Each row below holds a small network's activations on one record, seen along a few directions.
After each row come some of the record's fields: VUL, BOM, NUDI, REB, ZOMO, LIF, MIG.
A field that a record lacks is written missing.
The largest differences between rows may come from other fields.
In the rows, zero is written as 500.
Random noise pushes rows far along 3 fixed directions. That doesn't count. These rows show it; they differ only by the noise:
[710 419 318 778 649 817 511 889 495 419 405 306 452 230 685 552 764 691
 193 289 360]
[380 873 740 607 376 564 437 598 807 474 740 664 638 390 384 578 330 590
 287 370 541]
[491 603 475 375 511 722 512 601 402 436 446 368 459 645 760 749 442 494
 515 506 376]
[554 560 472 676 523 695 478 766 503 485 555 404 450 358 576 556 573 610
 285 413 401]
[353 724 643 465 373 560 449 576 457 556 697 495 434 600 508 616 315 475
 468 600 433]

[591 225 402 666 503 565 534 641 355 512 534 402 383 340 518 317 645 573
 365 588 412]
VUL=zeda, BOM=missing, NUDI=kod, REB=missing, ZOMO=nele, LIF=missing, MIG=pupog
[423 624 638 576 441 498 532 615 551 433 609 582 643 378 400 456 483 479
 515 508 566]
VUL=zeda, BOM=tolen, NUDI=missing, REB=rofi, ZOMO=missing, LIF=kop, MIG=dodi
[454 543 590 442 446 280 380 364 698 505 568 707 590 668 420 478 384 470
 536 457 596]
VUL=zeda, BOM=tolen, NUDI=missing, REB=kitu, ZOMO=missing, LIF=furuv, MIG=dodi
[537 307 411 306 549 444 424 449 261 661 372 364 283 768 599 572 472 521
 671 704 322]
VUL=vilet, BOM=kole, NUDI=missing, REB=kitu, ZOMO=missing, LIF=gom, MIG=dodi
[288 718 722 376 326 434 536 405 615 621 728 565 467 649 433 491 285 438
 569 618 535]
VUL=vilet, BOM=missing, NUDI=vuf, REB=missing, ZOMO=vav, LIF=missing, MIG=pupog
[471 621 602 440 498 629 533 460 619 349 480 490 651 459 485 551 474 391
 467 443 628]
VUL=zeda, BOM=kole, NUDI=missing, REB=rofi, ZOMO=missing, LIF=rut, MIG=dodi
[594 339 411 681 597 574 488 630 613 528 459 479 436 468 478 498 544 613
 316 327 409]
VUL=vilet, BOM=tolen, NUDI=missing, REB=kitu, ZOMO=missing, LIF=kop, MIG=dodi
[660 397 314 678 612 527 524 693 373 522 427 437 445 452 480 450 717 539
 375 475 457]
VUL=zeda, BOM=tolen, NUDI=missing, REB=kitu, ZOMO=missing, LIF=kop, MIG=dodi
[359 803 650 673 363 457 553 653 469 662 801 369 374 435 283 323 458 406
 342 659 477]
VUL=vilet, BOM=kole, NUDI=missing, REB=rofi, ZOMO=missing, LIF=rut, MIG=dodi
[406 682 633 326 377 450 575 410 413 582 695 519 543 572 356 454 293 353
 712 688 638]
VUL=zeda, BOM=missing, NUDI=nisuv, REB=missing, ZOMO=tebef, LIF=missing, MIG=pupog
[533 559 498 451 506 525 581 519 461 378 418 443 496 447 626 500 471 428
 564 576 498]
VUL=zeda, BOM=missing, NUDI=ful, REB=missing, ZOMO=nele, LIF=missing, MIG=pupog
[386 553 798 572 351 429 559 498 587 513 557 478 475 462 552 670 239 571
 356 504 406]
VUL=vilet, BOM=missing, NUDI=ful, REB=missing, ZOMO=missing, LIF=ruko, MIG=pupog
[398 335 414 486 444 469 513 609 252 743 532 287 203 600 506 513 464 441
 554 818 371]
VUL=vilet, BOM=missing, NUDI=missing, REB=missing, ZOMO=missing, LIF=missing, MIG=gigaz
[550 579 509 333 512 498 544 311 770 333 321 785 724 523 481 532 473 513
 585 317 555]
VUL=zeda, BOM=missing, NUDI=kod, REB=missing, ZOMO=nele, LIF=missing, MIG=pupog
[362 645 657 614 426 561 511 498 844 320 545 616 683 234 455 482 424 638
 288 384 584]
VUL=zeda, BOM=missing, NUDI=missing, REB=missing, ZOMO=missing, LIF=missing, MIG=gigaz
[510 464 563 732 414 385 389 540 540 607 637 436 444 323 365 441 510 619
 353 496 487]
VUL=vilet, BOM=kole, NUDI=missing, REB=kitu, ZOMO=missing, LIF=gom, MIG=pupog
[504 436 588 347 468 567 530 319 699 308 302 756 703 421 573 578 397 508
 510 295 609]
VUL=zeda, BOM=missing, NUDI=kod, REB=missing, ZOMO=nele, LIF=missing, MIG=pupog
[543 463 541 494 618 545 518 538 710 500 347 488 509 550 553 655 456 670
 409 406 418]
VUL=vilet, BOM=kole, NUDI=missing, REB=kitu, ZOMO=missing, LIF=ruko, MIG=dodi
[301 697 719 460 385 401 426 398 526 604 758 605 506 572 243 490 302 442
 450 688 521]
VUL=zeda, BOM=kole, NUDI=missing, REB=rofi, ZOMO=missing, LIF=rut, MIG=dodi
[515 338 423 593 489 210 361 485 382 714 617 627 364 612 228 250 522 526
 526 599 439]
VUL=zeda, BOM=tolen, NUDI=missing, REB=kitu, ZOMO=missing, LIF=furuv, MIG=dodi
[781 460 297 715 646 625 434 713 701 499 407 447 581 377 565 507 774 739
 266 255 416]
VUL=vilet, BOM=tolen, NUDI=missing, REB=rofi, ZOMO=missing, LIF=femem, MIG=dodi
[588 479 389 489 578 615 487 595 546 441 511 463 591 424 427 444 624 426
 491 490 473]
VUL=zeda, BOM=tolen, NUDI=missing, REB=rofi, ZOMO=missing, LIF=bupu, MIG=dodi
[571 565 438 467 545 716 596 565 343 459 369 258 445 577 708 684 540 471
 419 468 462]
VUL=vilet, BOM=kole, NUDI=missing, REB=rofi, ZOMO=missing, LIF=rut, MIG=dodi
[444 654 604 531 511 506 567 540 536 551 615 541 497 476 540 520 522 579
 483 513 475]
VUL=vilet, BOM=missing, NUDI=dorez, REB=missing, ZOMO=vav, LIF=missing, MIG=pupog
[585 218 347 383 639 676 586 603 269 350 153 323 537 402 742 505 644 412
 588 507 495]
VUL=zeda, BOM=kole, NUDI=missing, REB=kitu, ZOMO=missing, LIF=ruko, MIG=dodi
[563 374 418 614 514 327 409 562 518 580 556 586 441 547 349 355 554 627
 435 435 456]
VUL=zeda, BOM=tolen, NUDI=missing, REB=kitu, ZOMO=missing, LIF=furuv, MIG=dodi
[448 604 549 486 538 416 441 348 644 462 553 704 631 485 265 465 470 421
 493 417 590]
VUL=zeda, BOM=kole, NUDI=missing, REB=rofi, ZOMO=missing, LIF=rut, MIG=dodi
[393 492 585 437 349 409 402 496 397 514 558 554 437 545 461 425 402 395
 615 605 550]
VUL=zeda, BOM=tolen, NUDI=missing, REB=rofi, ZOMO=missing, LIF=femem, MIG=dodi
[529 308 446 413 594 451 425 400 586 417 351 619 551 649 599 567 468 519
 620 396 507]
VUL=zeda, BOM=tolen, NUDI=missing, REB=kitu, ZOMO=missing, LIF=furuv, MIG=dodi
[567 413 472 721 454 596 434 623 453 531 566 430 478 128 314 258 668 489
 362 404 504]
VUL=vilet, BOM=kole, NUDI=missing, REB=rofi, ZOMO=missing, LIF=natoz, MIG=dodi
[613 584 440 636 588 463 432 574 824 544 532 499 489 651 486 532 543 639
 424 334 444]
VUL=vilet, BOM=tolen, NUDI=missing, REB=kitu, ZOMO=missing, LIF=furuv, MIG=dodi
[502 432 522 478 589 578 542 512 515 392 424 564 518 425 623 588 578 584
 508 403 534]
VUL=zeda, BOM=missing, NUDI=dorez, REB=missing, ZOMO=vav, LIF=missing, MIG=pupog
[320 672 734 316 329 422 414 277 492 472 565 588 563 670 469 584 271 367
 750 637 672]
VUL=zeda, BOM=kole, NUDI=missing, REB=kitu, ZOMO=missing, LIF=gom, MIG=dodi
[474 523 513 311 513 531 421 396 516 476 347 568 548 455 563 592 466 437
 552 449 459]
VUL=vilet, BOM=kole, NUDI=missing, REB=rofi, ZOMO=missing, LIF=natoz, MIG=dodi
[678 372 297 399 631 473 540 487 428 463 353 465 538 514 610 528 593 501
 590 365 517]
VUL=zeda, BOM=missing, NUDI=nisuv, REB=missing, ZOMO=tebef, LIF=missing, MIG=pupog
[600 493 479 619 590 513 459 507 633 429 559 493 564 310 469 477 569 604
 371 366 589]
VUL=zeda, BOM=missing, NUDI=tovil, REB=missing, ZOMO=tebef, LIF=missing, MIG=pupog

Here are new rows. What are their fields?
[599 327 383 616 544 504 517 640 261 593 526 434 371 346 435 370 552 504
 537 573 550]
VUL=zeda, BOM=missing, NUDI=nisuv, REB=missing, ZOMO=tebef, LIF=missing, MIG=pupog
[513 648 499 620 436 544 541 543 671 406 526 500 575 354 402 515 573 594
 319 425 563]
VUL=zeda, BOM=missing, NUDI=missing, REB=missing, ZOMO=missing, LIF=missing, MIG=gigaz
[483 738 586 631 481 464 521 639 657 470 626 485 481 415 361 463 536 562
 264 410 507]
VUL=zeda, BOM=kole, NUDI=missing, REB=rofi, ZOMO=missing, LIF=rut, MIG=dodi
[467 589 610 223 468 387 497 329 674 470 516 646 620 628 451 611 254 420
 646 468 657]
VUL=zeda, BOM=missing, NUDI=nisuv, REB=missing, ZOMO=tebef, LIF=missing, MIG=pupog
[629 662 415 272 624 638 636 408 607 386 316 462 646 679 734 742 636 424
 687 379 525]
VUL=vilet, BOM=missing, NUDI=dorez, REB=missing, ZOMO=vav, LIF=missing, MIG=pupog
[397 298 646 705 524 367 396 573 564 553 507 628 335 340 383 410 417 703
 309 480 482]
VUL=zeda, BOM=kole, NUDI=missing, REB=kitu, ZOMO=missing, LIF=ruko, MIG=dodi
[445 481 564 269 510 411 401 270 602 513 354 605 546 696 622 607 365 483
 669 450 479]
VUL=vilet, BOM=kole, NUDI=missing, REB=kitu, ZOMO=missing, LIF=gom, MIG=dodi
[500 577 435 350 580 534 535 397 513 410 451 417 548 652 567 559 513 412
 519 431 453]
VUL=zeda, BOM=kole, NUDI=missing, REB=rofi, ZOMO=missing, LIF=rut, MIG=dodi
[451 434 505 767 464 386 494 701 475 608 742 406 322 415 300 217 539 493
 305 557 435]
VUL=zeda, BOM=tolen, NUDI=missing, REB=kitu, ZOMO=missing, LIF=kop, MIG=dodi
[359 733 651 722 410 417 502 597 631 689 879 546 463 547 183 347 395 529
 401 624 467]
VUL=vilet, BOM=tolen, NUDI=missing, REB=kitu, ZOMO=missing, LIF=kop, MIG=dodi
[449 594 476 501 460 459 513 487 728 540 544 468 578 515 536 633 476 546
 385 448 509]
VUL=vilet, BOM=missing, NUDI=missing, REB=missing, ZOMO=missing, LIF=missing, MIG=gigaz
[566 384 456 509 441 466 490 479 454 577 584 507 441 505 328 346 570 398
 504 664 534]
VUL=zeda, BOM=missing, NUDI=kod, REB=missing, ZOMO=nele, LIF=missing, MIG=pupog
[635 379 442 560 546 535 497 575 532 406 442 444 467 355 512 458 541 529
 449 551 447]
VUL=zeda, BOM=missing, NUDI=ful, REB=missing, ZOMO=nele, LIF=missing, MIG=pupog
[672 515 383 669 541 391 479 599 569 604 654 533 494 401 269 385 574 579
 397 372 573]
VUL=zeda, BOM=missing, NUDI=nisuv, REB=missing, ZOMO=tebef, LIF=missing, MIG=pupog
[516 647 531 760 531 387 514 649 660 664 748 593 507 292 233 284 492 540
 415 489 548]
VUL=vilet, BOM=missing, NUDI=nisuv, REB=missing, ZOMO=tebef, LIF=missing, MIG=pupog
[541 545 447 458 474 458 508 444 378 484 480 443 388 613 662 606 411 456
 554 548 429]
VUL=vilet, BOM=missing, NUDI=ful, REB=missing, ZOMO=nele, LIF=missing, MIG=pupog
[400 455 425 398 464 426 506 457 417 534 536 430 451 603 531 532 468 410
 580 630 512]
VUL=zeda, BOM=missing, NUDI=missing, REB=missing, ZOMO=missing, LIF=missing, MIG=gigaz
[247 572 561 137 386 387 482 264 430 518 517 535 503 821 561 685 273 260
 848 802 559]
VUL=zeda, BOM=missing, NUDI=missing, REB=missing, ZOMO=missing, LIF=missing, MIG=gigaz
